A small network was shown many inputs. Here are its activations along a few directions, one row for each input.
Each table varies a few parts of the input and shows all the possible inputs, shuffled.
A made-up example of a description, with smaller parts first: one of 8 places around a ring, together with either a single point or one of 9 places along a line or (one of 3 separate values, together with one of 4 places along a line).
Shared parts are said once, and a part with two or three values counts as separate values.
In the rows, 128 means zero.

Other details of the inputs vary at random and push rows far along two fixed directions, the same in every table; ignore that.

Rows:
x1: [112 141 127 123 146 153 109 150 108 143 111]
x2: [190  76 141 131 105 144 149 116  89 133 140]
x3: [135 116 149 129 113 127 147  98 124 131 126]
x4: [119 162 138 109 137 136 131 154 135 140 110]
x5: [143 138 114 122 126 160 118 123 103 143 126]
x6: [117 156 186 131 143 130 154 135 135 140 125]
x7: [ 55 109  82 155 121  59  90  76 178 107 108]
x8: [115 143 140 131 152 132 125 161 141 103 117]
x9: [ 78 132 109 131 133 101 107 119 146 125  80]
x10: [126 154 178 115 146 154 158 140 126 132 111]
x11: [ 81 125  85 136 109  90 108  69 153 126  85]
x12: [198 108 128 129 105 166 146 168  75 118 132]
x13: [123 167 142 113 143 148 143 153 121 120  98]
x14: [ 97 151 117 110 144 127 113 115 135 127 124]
x15: [ 99 145 156 144 130 105 146 111 145 149 130]
x16: [128 148 125 111 145 149 116 126 127 121 137]
x17: [197  55  79 136  68 147 116 100  67 133 164]
x18: [112 152 126 115 133 125 137 132 134 115 107]
x19: [112 153 128 120 143 127 131 125 149 108 112]
x20: [107 161 124 126 157 135 108 122 141 118 140]
x21: [122 146 145 123 152 135 120 176 153 119 132]
x22: [148 140 150 119 148 159 139 178 122 105 122]
x23: [ 88 111  76 145 104  66  90  54 181 121 135]
x24: [109 165 159 138 142 126 159 142 136 152 132]
x25: [127 136 137 115 136 130 123 167 138 126 130]
x26: [110 136 182 120 162 118 144 141 135 136 108]
x27: [155 139 187 130 130 149 161 138 114 135 139]
x28: [170 119 101 154 104 131 131 112 117 108 155]
x29: [201  93 130 150 109 143 162 146  85 154 165]
x30: [ 62 110  93 126 116  70 105  89 156 113  91]
x31: [108 133 173 127 158 111 144 137 138 142 115]
x32: [152 134 132 124 130 148 125 177 116 144 120]
x33: [179 114 111 126  98 149 145 127  94 117 130]
x34: [105 152 119 119 134 118 130 121 143 114 112]
x35: [203  99 108 130  90 148 132 124 114 124 168]
x36: [178  58  73 140  61 107 110  96 102 136 147]
x37: [194  72 116 159  94 126 152 117  91 152 167]
x38: [122 162 130 134 147 131 131 134 144 105 130]
x39: [ 35  98  94 145 138  58 129  57 178 144  97]
x40: [109 140 136 111 138 119 122 164 139 128 116]
x41: [115 133 158 145 123 110 145 104 134 146 134]
x42: [173 129 140 122 128 163 147 181  97 108 135]
x43: [145 107 112 123 117 147 115 136 100 123 149]
x44: [136  80  81 158  95  99 108  89 137 103 141]
x45: [ 79 151 113 107 143 118 111 107 139 130 114]
x46: [119 133 137 117 142 127 115 158 153 121 128]
x47: [194  69  69 157  64 116 125  65 111 105 164]
x48: [123 140 113 126 119 124 118 125 144 145 112]
x49: [128 158 135 104 146 160 127 145 110 135 123]
x50: [157 123 171 137 145 138 156 155 106 148 139]
x51: [123 164 142 119 149 133 125 153 159 123 133]
x52: [126 153 188 117 143 144 154 140 130 132 119]
x53: [165 146 140 110 124 158 141 170 114 136 131]
x54: [ 54 100  80 144 116  52  77  70 195 118 120]
x55: [ 91 111 118 128 109 101 128  58 148 134 102]
x56: [ 89 148 106 137 144 112  96  99 150 125 137]
x57: [195  62  58 165  53 104 109  63 120 126 186]
x58: [103 130 170 114 155 113 138 131 141 134 101]
x59: [119 135 166 111 157 143 145 145 122 134  99]
x60: [112 135 116 115 119 108 121 118 147 131 123]
x61: [111 130 127 125 148 138 107 142 132 116 137]
x62: [204  59  67 139  47 117 121  74 104 128 174]
x63: [111 163 164 142 142 127 157 139 136 150 133]
x64: [ 89 134 120 133 150 124  96 130 146 115 134]
x65: [129 131 133 116 147 157 113 154 119 119 139]
x66: [ 97 125 111 119 131 125 107 120 116 136 113]
x67: [157 148 131 112 133 174 134 145  89 137 133]
x68: [125 139 169 133 161 127 151 159 125 152 128]
x69: [130 150 149 132 154 145 125 187 143 122 143]
x70: [ 69 119  78 132 123  78  82  49 166 121 126]
x71: [113 140 136 108 148 151 120 158 108 128 126]
x72: [118 151 157 135 150 154 180 141 131 139 134]
x73: [135 131 172 111 155 148 152 154 116 134 106]
x74: [222  85 116 127  84 160 137 164  79 133 162]
x75: [137 119 123 143 135 148 110 148 116 118 158]
x76: [117 141 135 116 139 131 132 163 122 116  97]
Description of these inputs: one of 2 separate values, together with either a single point or one of 10 places along a line or (one of 3 separate values, together with one of 9 places along a line).
Changing only the choice among 2 separate values turns x32 into x48. The same change can be made to x40. Which row results?
Answer: x60
Changing only the choice among 2 separate values turns x76 into x33. The same change can be made to x12. Which row results?
Answer: x13
Change only the choice among 2 separate values in x59. List by row number the other rows that result.
Answer: x55
Change only the choice among 2 separate values in x57. List by row number the other rows that result.
Answer: x69
Change only the choice among 3 separate values in x14. List by row number the other rows that result.
Answer: x34, x62
Change only the choice among 3 separate values in x4. List by row number the other rows that result.
Answer: x13, x67
Change only the place on the line of 9 in x65. List by row number the other rows that result.
Answer: x1, x17, x43, x61, x64, x66, x71, x75
